Each row below holds a small network's activations on one input, seen along a few directions.
In each table, some parts of the input vary, and every possible input appears once, in random order.
Descriptions start from the smaller parts, as in this example, which fits no table here: values(2) and (point or ring(11) or (line(4) and ring(5))).
Shared parts are said once, and a part with two or three values counts as separate values.

Other details of the inputs shift rows strongly along two fixed directions, in all tables alike. That doesn't count.

Rows:
R1: [-39 -53 -25 -12 -53  18  17  -7  14 -13  18]
R2: [ 17 -16 -25 -10  -1 -30  -6  -4  12 -13  14]
R3: [ 35  41  12  10  32  -4 -25  29 -37 -34 -16]
R4: [ 34  33  12  19  18   9 -30  35 -36 -48 -19]
R5: [ -4  10   9   9   5   7   7 -14   1  33 -15]
R6: [ 49  -9 -34 -14  19 -42 -37  25 -13 -61  33]
R7: [ 30  52  30  23  46  32 -26   1 -44   1 -43]
R8: [-59 -37  19  -2 -47  16  29  -4  44  50  32]
R9: [ 32 -12 -17 -19   5 -36 -31  40  -2 -69  49]
R10: [-24 -17  19  14 -34  29   3   7  13   6   0]
R11: [-19 -16  -2  -2 -13  -4  17 -14  23  38   7]
R12: [-13 -23  -5   1 -25  -4   8  -6  23  12   9]
R13: [ 19 -18 -36 -32  14 -61   1  -6  24  -5  48]
R14: [  8  62  46  31  29  35  -4  13 -40  14 -52]
R15: [-15  28  34  32   0  39  13 -15 -11  45 -52]
R16: [-49 -33  -2  -9 -35 -11  45 -27  54  58  16]
R17: [ 56 -25 -79 -53  31 -63 -26 -12 -11 -82  35]
R18: [ 41  61  24  29  39  18 -26  20 -51 -26 -50]
R19: [ 29 -17 -38 -41  30 -64  -7 -12  24 -13  54]
R20: [-12 -30 -22 -31   0 -39  26 -33  51  27  35]
R21: [-25   8  26  15 -12  23  10   8   2  31  -5]
R22: [ 14  -5 -18 -16  11 -34  -6   7   7  -7  27]
R23: [ 31   2 -37  -8  10  -5 -21   7 -40 -59 -16]
R24: [  3  57  54  41  14  51 -15  35 -47  -5 -48]
R25: [ 41  46  16   1  53  -7 -24  10 -32 -26 -13]
R26: [-43 -54  -6 -16 -47 -14  28  -7  60  18  47]
R27: [-24  -7 -14   0 -17  24  23 -30  -9  19 -33]
R28: [-11  20  31  17  12  33   9 -28  -1  42 -39]
R29: [-79 -11  31  29 -54  84  44 -25  -4  60 -56]
R30: [-21 -36  -2  -5 -31   1   4   6  26   7  35]
Description of these inputs: line(5) and (point or ring(5)).
The inputs of R13 and R21 match in every part but the line(5) part. If R15 is changed in the same way as R13 into R21, which row does it become? -> R12
Start at R8 and move only the ring(5) part, one step at a time. The first step leads to R9. Which rows follow, in order? -> R26, R10, R30
Which other rows does R23 become when the line(5) part takes its other values? List them by row number. -> R1, R17, R27, R29

Rows:
R31: [  9 -30 -29 -25  -5 -38  -1  -1  27 -17  45]
R32: [  9  20  12  15   8  25 -11   8 -28 -10 -24]
R33: [ 19  19   0   5  14   9 -17  16 -31 -33 -15]
R34: [-20  -4  13   8 -17   8  13   3  15  20   1]
R35: [ 17  25   5   8  24  -4  -1  -9 -10  10 -22]
R36: [ -5  -6  -6   2 -12  -1   7  -1   4   0  -4]
R37: [ 20 -19 -31 -19   3 -24 -10  -4   5 -33  21]
R38: [  8 -31 -41 -27 -10 -39   4  -5  20 -24  35]
R39: [-43   1  19   3  -8  19  41 -40  27  75 -20]
R40: [-54 -16  18  10 -38  28  39 -21  26  54 -17]
R41: [  9  25  25  23   6  25 -13  16 -19  -4 -23]
R42: [ 22 -10 -23 -12   2 -35 -14  16   2 -33  29]
R43: [-24 -11   8   4 -16  12  12  -6  11  22  -2]
R44: [ 36  32   7  14  28  21 -34  19 -48 -43 -27]
R45: [  9  19  15  14  11  27 -15   8 -27 -10 -21]
R46: [-11   2  10  10 -10  18   4  -4  -4   6 -20]
R47: [  2 -38 -41 -27 -16 -46   6  -2  30 -13  43]
R48: [ 25  39  27  23  24  35 -30  21 -47 -27 -33]
R49: [ 16  35  23  18  17  26 -21  23 -41 -26 -27]
R50: [ 21 -14 -24 -18   5 -29 -13   6   5 -29  31]
R51: [-29  27  41  16   8  30  26 -21   9  66 -30]
R52: [  3 -42 -34 -27 -13 -45   1  -5  35 -10  50]
R53: [ 22  38  21  23  20  34 -25  20 -46 -23 -34]
R54: [ 14 -20 -25 -24   1 -36  -6   9  15 -31  39]
R55: [ 29  28  12  10  24  14 -30  22 -40 -40 -16]
R56: [ 16 -19 -29 -20   2 -26  -8  -2   4 -35  21]
R57: [-44   1  29  18 -25  37  25  -6   7  47 -24]
R58: [-35   9  41  26 -18  46  16  -6   7  46 -27]
R59: [ 25   4 -14  -7  15  -9 -21  11 -20 -41   3]
R60: [-42   2  27  20 -25  37  25  -6   7  49 -23]
R61: [ -3 -25 -25 -17 -13 -26   6   0  16 -11  23]
R62: [ 29  14 -12  -9  31 -30 -11  -2  -6  -6   5]
R63: [-54 -13  20   9 -32  32  36 -18  22  59 -10]
R64: [  9  14   5  -1  20 -16   3  -9   5  21   0]
R65: [  6  18  15  20   3  29  -9   4 -22  -6 -32]
R66: [ -2 -40 -46 -45   4 -65  23 -32  50  20  53]
R67: [-4 -8 -3  2 -8  0  2  0  4  7  4]
R68: [-41   3  37  16 -18  42  21 -10  11  43 -19]
R69: [  4 -40 -41 -27 -15 -44   4  -7  31 -11  42]
R70: [ -3  11  14  14   0  23  -5   5 -17  -1 -23]
R71: [-15 -54 -39 -37 -25 -51  21 -12  55   3  65]
R72: [ 23  47  23  28  22  39 -25  25 -57 -30 -45]
R73: [ 19   1  -4  -3   8 -13 -18  15  -5 -31  11]
R74: [-64 -32  11   2 -46  27  49 -37  43  71  -4]
R75: [  1 -41 -31 -30 -10 -40   4  -8  38  -9  52]
R76: [ 45  29 -11  -9  47 -24 -24   5 -26 -27  -2]
R77: [  0  10  13  15   1  24  -7   3 -16   1 -22]
R78: [ 11  31  28  27   8  30 -17  17 -32  -5 -30]
R79: [-41   8  29  20 -22  48  26 -13  -3  38 -37]
R80: [ 20  31  16   8  29  -7  -5   0  -7  11 -13]
R81: [ 39  20  -8   0  23 -10 -31  26 -32 -52   4]
R82: [ 25   7  -5  -1  13 -11 -24  18 -17 -36   5]
R83: [-11 -59 -44 -36 -24 -51  14 -16  51   4  59]
R84: [ 16 -18 -23 -18  -2 -39  -9  14  14 -32  35]
R85: [ 28   5 -14   1   8  -9 -19  10 -16 -34  -4]
R86: [ 40  29  -6   0  40 -21 -20   3 -23 -18 -11]
R87: [ 26   6 -14  -8  14 -13 -20  18 -21 -42   7]
R88: [-43   4  28   3  -5  16  38 -33  27  80 -12]
R89: [-69 -30  18   0 -40  28  45 -31  40  71   1]
R90: [-11   6  16  11  -8  13   3   8  -4   8 -10]
What is each input in this table made of? -> values(2) and line(5) and (point or ring(5))
The inputs of R31 and R50 match in every part but the line(5) part. If R34 is changed in the same way as R31 into R50, which row does it become? -> R42
The inputs of R64 and R62 match in every part but the line(5) part. If R55 is changed in the same way as R64 into R62, which row does it become? -> R89
Which other rows does R31 become when the values(2) part takes its other values? List them by row number. -> R41
Which other rows does R63 become when the line(5) part takes its other values? List them by row number. -> R38, R71, R72, R81
List by row number the other rows that have the line(5) part and the values(2) part in common with R32. -> R33, R44, R59, R66, R72

Rows:
R91: [ -5 -27 -34 -28   0 -22  14 -30  19   9  18]
R92: [  0 -23 -29 -22   1 -32  14 -26  24  15  19]
R93: [-17 -11   7   5 -18  -2  11   5  17  11   9]
R94: [ 24  27  -1  12  19  -6  -8   5 -20  -7 -24]
R95: [-66  -8  48  16 -30  44  40 -25  35  89  -8]
R96: [-20  30  40  26   5  47  10 -11 -16  42 -49]
R97: [-17 -47 -36 -29 -26 -49  24 -13  48  12  46]
R98: [ 16  18  -5   5  13   9  -8   0 -27 -18 -24]
R99: [-25  31  42  34  -5  40  18  -4  -7  49 -47]
R100: [-24 -35 -17   4 -52  22   6   5   3 -21  -5]
R101: [ 64  26 -13   0  35 -36 -43  39 -29 -64  11]
R102: [ 13  15   8   3  18  16 -16   5 -22 -17 -10]
R103: [ 18  21  -1  12  11   1  -8   9 -25 -15 -24]
R104: [ 28   4 -11  -5  13 -10 -23  18 -17 -44  10]
R105: [ 11  40  40  30  10  35 -22  35 -36 -14 -27]
R106: [-28  -1  25   4  -4  34   7 -10   4  27  -3]
R107: [ 42   6 -29 -14  23 -27 -27  14 -24 -60   9]
R108: [-24  25  47  29  -1  49  10  -7  -8  43 -37]
R109: [-33 -71 -50 -50 -28 -49  37 -44  69  30  61]
R110: [ 40   5 -14 -13  21 -21 -36  29 -21 -64  26]
R111: [  4 -23 -15 -17  -5 -44   0   7  34  -3  49]
What is each input in this table made of? -> point or (line(4) and ring(5))
Start at R107 and move only the ring(5) part, one step at a time. The first step leads to R97. Which rows follow, in order? -> R99, R96, R109
Start at R94 and move only the line(4) part, one step at a time. The first step leads to R99. Which rows follow, in order? -> R101, R111
